Each row below is a small network's average activation on inputs in which a field has the value named, seen along a few directions.
Related values have similar rows: they may be neighbours, one step apart, or belong to one group.
In the rows, 500 means zero.
Strong random noise was added to every row along 6 fixed directions; ignore it. To show where, here is one row again and again, with new noise each time:
[548, 496, 399, 454, 492, 539, 479, 500, 471, 529, 423, 611, 548, 575, 530,
 514, 456, 568, 357, 591, 610]
[171, 527, 308, 614, 127, 711, 433, 264, 525, 512, 181, 479, 505, 421, 832,
 566, 500, 359, 247, 631, 506]
[552, 410, 514, 508, 464, 550, 600, 514, 468, 426, 554, 457, 551, 494, 549,
 325, 622, 512, 646, 524, 439]
[348, 410, 540, 577, 444, 407, 509, 577, 350, 494, 445, 614, 449, 530, 337,
 594, 673, 543, 584, 549, 417]
[615, 381, 484, 437, 469, 327, 300, 530, 550, 656, 324, 492, 395, 472, 644,
 401, 520, 590, 338, 272, 536]
[730, 604, 408, 373, 598, 593, 497, 582, 377, 485, 517, 725, 629, 706, 385,
 638, 276, 608, 318, 737, 737]
[298, 504, 404, 590, 642, 346, 393, 531, 525, 597, 346, 591, 310, 547, 386,
 547, 684, 527, 331, 378, 573]
[676, 508, 663, 485, 502, 345, 317, 661, 345, 513, 454, 494, 361, 551, 395,
 575, 463, 488, 511, 347, 497]


Field VUTEL:
zunod: [419, 571, 578, 551, 405, 530, 567, 651, 230, 382, 507, 627, 510, 536, 210,
 763, 423, 470, 611, 720, 470]
sinir: [632, 748, 605, 505, 686, 412, 415, 554, 603, 554, 554, 289, 240, 457, 400,
 505, 359, 358, 506, 273, 575]
tok: [279, 400, 491, 520, 509, 414, 450, 460, 561, 632, 428, 607, 497, 530, 329,
 659, 510, 594, 350, 531, 538]
zusos: [441, 421, 517, 474, 627, 356, 514, 475, 597, 602, 579, 594, 527, 488, 461,
 544, 602, 631, 603, 419, 413]
gubov: [379, 374, 548, 510, 459, 545, 647, 456, 518, 484, 673, 629, 711, 520, 381,
 576, 591, 570, 663, 708, 357]
zira: [152, 649, 389, 617, 430, 381, 302, 465, 522, 643, 245, 648, 338, 458, 513,
 896, 524, 387, 265, 474, 494]
pudun: [588, 384, 679, 483, 495, 365, 527, 541, 566, 532, 623, 331, 472, 423, 401,
 436, 493, 486, 757, 371, 372]
nuda: [482, 548, 530, 548, 530, 532, 524, 533, 363, 369, 531, 498, 494, 514, 441,
 539, 505, 479, 548, 513, 503]
muvo: [178, 709, 286, 645, 581, 598, 411, 353, 665, 506, 341, 393, 324, 423, 697,
 488, 628, 310, 242, 386, 550]
buva: [452, 736, 550, 519, 521, 466, 496, 527, 381, 448, 471, 504, 358, 529, 379,
 687, 324, 378, 466, 530, 564]
zezo: [300, 755, 555, 660, 703, 629, 466, 497, 437, 353, 626, 508, 442, 621, 170,
 793, 428, 324, 392, 577, 587]
VUTEL is arranged as a ring.
Question: Name the neighbours of zusos, in listed order.
Answer: gubov, zira
Question: Name the neighbours of nuda, in listed order.
Answer: zunod, muvo
Question: Name the neighbours of tok, in listed order.
Answer: pudun, zezo

Field VENO:
leb: [396, 561, 213, 457, 559, 431, 496, 505, 557, 664, 259, 672, 420, 545, 520,
 568, 425, 595, 228, 558, 737]
nare: [293, 371, 591, 609, 442, 309, 475, 388, 686, 685, 462, 394, 389, 369, 588,
 496, 688, 496, 472, 263, 348]
vufaf: [560, 491, 610, 417, 383, 524, 595, 499, 474, 503, 626, 569, 633, 452, 440,
 611, 378, 526, 705, 670, 388]
gaf: [783, 403, 454, 292, 260, 641, 603, 508, 329, 415, 463, 564, 710, 432, 722,
 372, 281, 659, 490, 716, 541]
risur: [291, 432, 475, 586, 557, 274, 394, 702, 256, 532, 387, 754, 342, 539, 178,
 710, 745, 607, 496, 523, 412]
geso: [839, 478, 507, 299, 313, 548, 590, 527, 475, 528, 488, 491, 678, 487, 710,
 432, 224, 552, 633, 610, 522]
lepe: [303, 424, 673, 708, 423, 395, 270, 594, 352, 426, 445, 446, 345, 493, 325,
 655, 696, 362, 629, 307, 305]
doz: [411, 790, 511, 557, 672, 502, 559, 456, 579, 510, 513, 401, 311, 491, 435,
 580, 452, 387, 482, 446, 596]
kal: [479, 364, 587, 631, 418, 690, 682, 448, 466, 206, 665, 249, 567, 404, 662,
  83, 782, 363, 841, 422, 300]
gos: [250, 509, 731, 692, 227, 554, 316, 468, 300, 412, 445, 461, 440, 503, 366,
 814, 540, 335, 513, 542, 311]
vipa: [369, 436, 334, 437, 732, 412, 424, 448, 687, 699, 486, 707, 581, 667, 350,
 648, 494, 641, 172, 570, 674]
VENO is arranged as a ring.
Question: A walk along VENO starts at nare and steps to its neighbour vipa. Put vufaf, gaf, risur, gos in the order it reaches them.
Answer: gos, risur, gaf, vufaf
Question: Name the neighbours of geso, in listed order.
Answer: leb, doz

Field VUBAP:
sigu: [161, 555, 337, 672, 448, 569, 534, 431, 488, 438, 338, 506, 396, 450, 519,
 538, 622, 383, 400, 521, 536]
visi: [166, 538, 636, 619, 216, 422, 273, 455, 370, 550, 236, 534, 337, 476, 393,
 857, 435, 379, 408, 489, 443]
nubor: [549, 615, 528, 536, 495, 606, 451, 524, 400, 320, 478, 471, 523, 518, 557,
 509, 480, 371, 411, 516, 536]
rabis: [736, 578, 570, 401, 726, 400, 470, 536, 629, 606, 626, 501, 486, 586, 402,
 508, 340, 546, 420, 394, 634]
mami: [621, 465, 607, 464, 503, 192, 299, 612, 517, 649, 343, 366, 183, 365, 578,
 370, 526, 515, 496,  93, 477]
tabug: [699, 615, 407, 356, 803, 486, 738, 625, 519, 520, 718, 763, 663, 625, 276,
 579, 405, 669, 555, 747, 657]
nitu: [600, 433, 441, 330, 456, 424, 569, 546, 420, 614, 455, 691, 615, 561, 431,
 620, 336, 694, 502, 685, 552]
zotef: [355, 722, 327, 658, 729, 580, 551, 544, 470, 393, 503, 479, 339, 590, 393,
 478, 659, 339, 476, 500, 575]
mag: [528, 203, 593, 475, 329, 454, 452, 547, 360, 517, 534, 570, 635, 508, 470,
 490, 640, 668, 616, 561, 297]
vasem: [583, 574, 541, 555, 704, 720, 601, 472, 577, 299, 761, 327, 572, 576, 405,
 317, 521, 385, 610, 522, 550]
ruge: [498, 551, 576, 506, 579, 554, 537, 465, 537, 499, 674, 527, 586, 543, 414,
 643, 469, 508, 554, 578, 470]
VUBAP is arranged as a tree with 3 forks.
Question: Name the neighbours of visi, in listed order.
Answer: rabis, nitu, vasem
Question: Name the neighbours of sigu, in listed order.
Answer: nubor, mami, zotef
